These are the activations of a small neural network, seen along a few directions. Each row is one input.
In each table, some parts of the input vary, and every possible input appears once, in random order.
A made-up example of a description, with smaller parts first: one of 3 separate values, together with either a single point or one of 9 places around a ring or (one of 6 places along a line, together with one of 8 places around a ring).
Shared parts are said once, and a part with two or three values counts as separate values.
In the rows, 128 means zero.

Other details of the inputs shift rows strongly along two fixed directions, in all tables alike. That doesn't count.

Table:
r1: [154  84 103  90 112 189 112 177 140 129 101]
r2: [167 151  89 146  81 160 172 138 126 127 129]
r3: [181 151  81 132  88 158 162 145 149 130 155]
r4: [ 76 140 166 162 171  83 127  76 117 121 137]
r5: [162 251 105 196 130  88 192 144  92 122 128]
r6: [190 141  82 137  97 147 162 144 136 148 131]
r7: [149 148 109 159  89 126 171 185 121 135  96]
r8: [103  76 144  75 161 139 104 134 138 126 112]
r9: [169 134 106 169  71 116 131 163 140 139 120]
r10: [100 162 148 119 197  69 132 110 150 135 152]
r11: [ 96  65 167 110 133 136  92 110 116 134 113]
r12: [153 241 127 192 109  48 188 151 131 140 122]
r13: [162  85 102  82 117 188 108 182 152 132 121]
r14: [102  64 147 105 139 144  86 109 140 115 127]
r15: [103 143 149 141 175  56 109  89 138 152 162]
r16: [ 95  86 140  86 130 161  74 106 144  99 150]
r17: [107  88 144  83 167 161 107 127 125 128 110]
r18: [ 66 165 159 148 158 101 120  72 113 103 152]
r19: [101  76 139  92 138 155  79 110 145 107 142]
r20: [ 65 157 164 160 166  93 131  71 109 112 142]
r21: [170 134  97 163  81 128 132 169 157 125 142]
r22: [ 88 167 154 138 196  98 143  96 113 133 126]
r23: [ 72 144 169 168 168  82 133  74 110 122 133]
r24: [ 96  64 154 108 139 146  92 107 129 115 121]
r25: [182 169  91 135 106 153 150 173 110 116 117]
r26: [122  73 136  81 155 165 123  90 113 141 118]
r27: [110  75 142  69 163 137  99 138 146 128 119]
r28: [160 160  90 153  68 144 126 163 154 107 159]
r29: [142 223  99 212 104  74 165 130 140 117 151]
r30: [ 89 137 157 152 171  59 119  80 115 150 137]
r31: [136  84 106 104  70 190  91 155 140 100 127]
r32: [135  73 129  67 164 164 110  96 136 144 144]
r33: [171  97 100  76 114 194 106 172 119 111 111]
r34: [132  83 113 108  68 194  96 155 130 100 121]
r35: [136 158 105 175  55 152 146 156 115 106 124]
r36: [134 102 134  54 180 166  88 127 127 114 145]
r37: [ 79 138 166 162 168  61 129  77  99 153 129]
r38: [174 140  92 151  91 153 175 141 110 148 112]
r39: [152  53 109 111  81 154  94 164 132 147 107]
r40: [175 157  86 141 109 142 147 181 147 136 122]
r41: [ 96 172 170 119 176  61 131  98 135 135 131]
r42: [167 131  97 167  78 127 134 165 151 122 131]
r43: [ 85 159 157 131 192  71 143 101 126 130 129]
r44: [191 170  84 127 111 148 141 177 126 117 131]
r45: [185 140  83 142  93 149 165 142 128 147 122]
r46: [161  85 128  70  91 160 104 188 156 133 112]
r47: [137  78 145  90  76 169 123 180 118 132  78]
r48: [115 101 145  70 171 169 104 120  94 108 114]
r49: [ 93 158 146 138 173  88 110  83 147 114 175]
r50: [145 143 101 173  66 147 146 163 124 113 119]
r51: [117  77 129  66 149 176 111  90 137 123 143]
r52: [114  59 142  95 142 122  78 116 135 147 129]
r53: [ 86 152 150 126 176 118 154  56 106 126 145]
r54: [ 95  58 154 108 138 128  93 112 108 148 110]
r55: [ 98 149 153 137 185 104 161  58  94 148 132]
r56: [156 156 102 159  97 151 166 178 117 136  98]
r57: [157  79  96  87  89 203 130 136 134 123 122]
r58: [ 84 154 154 130 173 118 159  55 100 127 142]
r59: [164 131 113 171  69 120 136 163 131 139 113]
r60: [ 91  66 171 114 131 137  97 107 109 133 110]
r61: [142 226 110 204 123  60 198 158 122 139 120]
r62: [101 145 160 146 170  65 109  83 140 136 152]
r63: [162 239 119 181 114  46 178 156 149 140 136]
r64: [ 96  89 176  77 141 131 109 129 118 132  98]
r65: [177 134 105 160  75 117 125 171 154 143 139]
r66: [ 75 157 155 150 169  90 121  73 125 109 151]
Each input here is: one of 6 places along a line, together with either one of 2 separate values or one of 4 places along a line or one of 5 places along a line.
- Changing only the place on the line of 6 turns r34 into r18. The same change can be made to r2. Which row results? => r53
- Start at r54 and move only the place on the line of 5, one step at a time. The first step leads to r11. Which rows follow, in order? => r4, r50, r18
- Which other rows does r53 become when the choice among 2 separate values takes its other values? List them by row number. => r38
- Which other rows does r32 become when the place on the line of 6 takes its other values? List them by row number. => r6, r26, r38, r45, r55
- List by row number the other rows that have the place on the line of 6 in common with r60. => r5, r7, r20, r23, r35, r37, r47, r55, r56, r58

Table:
r67: [119  65 125  94  98 193  90 148 123 100  98]
r68: [113 186 124 151 145  99 127 105 137 122 148]
r69: [ 74  79 178 130 146 108 116  80 131 142 122]
r70: [177 110  98  94  84 163 126 146 148 123 143]
r71: [209 145  83 140  99 147 140 178 138 135 129]
r72: [101  89 159 103 165  96  96  98 168 133 150]
r73: [106 154 132 137 176 121 179  83 100 147 122]
r74: [ 93  87 145  79 187 131  72  67 144 115 152]
r75: [107 162 137  96 198 125 149 104 129 135 136]
r76: [151 229 128 175 160  79 160 129 122 139 145]
r77: [138 159 123 150 152  50 124 129 142 151 144]
r78: [135  83 106 156  68 176 126 145 113 122 126]
r79: [158 137 112 123  64 162 149 164 119 107 111]
r80: [ 88 127 142 148 144 120 123  67 110 129 131]
r81: [101 129 151 161 141  73 132 104 106 160 116]
r82: [123 193 137 127 137 100 147 104 131 125 157]
r83: [ 63  76 190  96 167 113  92 101 140 114 113]
r84: [129 212 125 189 110  81 190  86 105 138 146]
r85: [173 133 113 137  94 163 141 182 108 118  95]
r86: [134  28 115  75 115 197  62 139 149 107 145]
r87: [ 96 158 136 145 151 110 115 113 133 113 163]
r88: [206 170  56 136 101 149 185 182 147 140 130]
r89: [146  98 127 120  79 147 114 183 165 134 115]
r90: [192 152  93 183  69 151 173 166  99 146 103]
r91: [117 184 141 176 136  47 146 142 115 136 113]
r92: [ 51  75 172  94 179 143  77  86 114  91 139]
r93: [128  62 120  54 132 207 128 158 112 114  86]
r94: [153 102 116 113  88 134 105 196 138 147 105]
- What do these inputs look like to the network? => one of 4 places along a line, together with either one of 2 separate values or one of 5 places along a line
- Changing only the place on the line of 4 turns r82 into r70. The same change can be made to r89. Which row results? => r72
- Start at r73 and move only the place on the line of 4, one step at a time. The first step leads to r93. Which rows follow, in order? => r75, r88
- Start at r93 and move only the place on the line of 5, one step at a time. The first step leads to r85. Which rows follow, in order? => r79, r67, r92
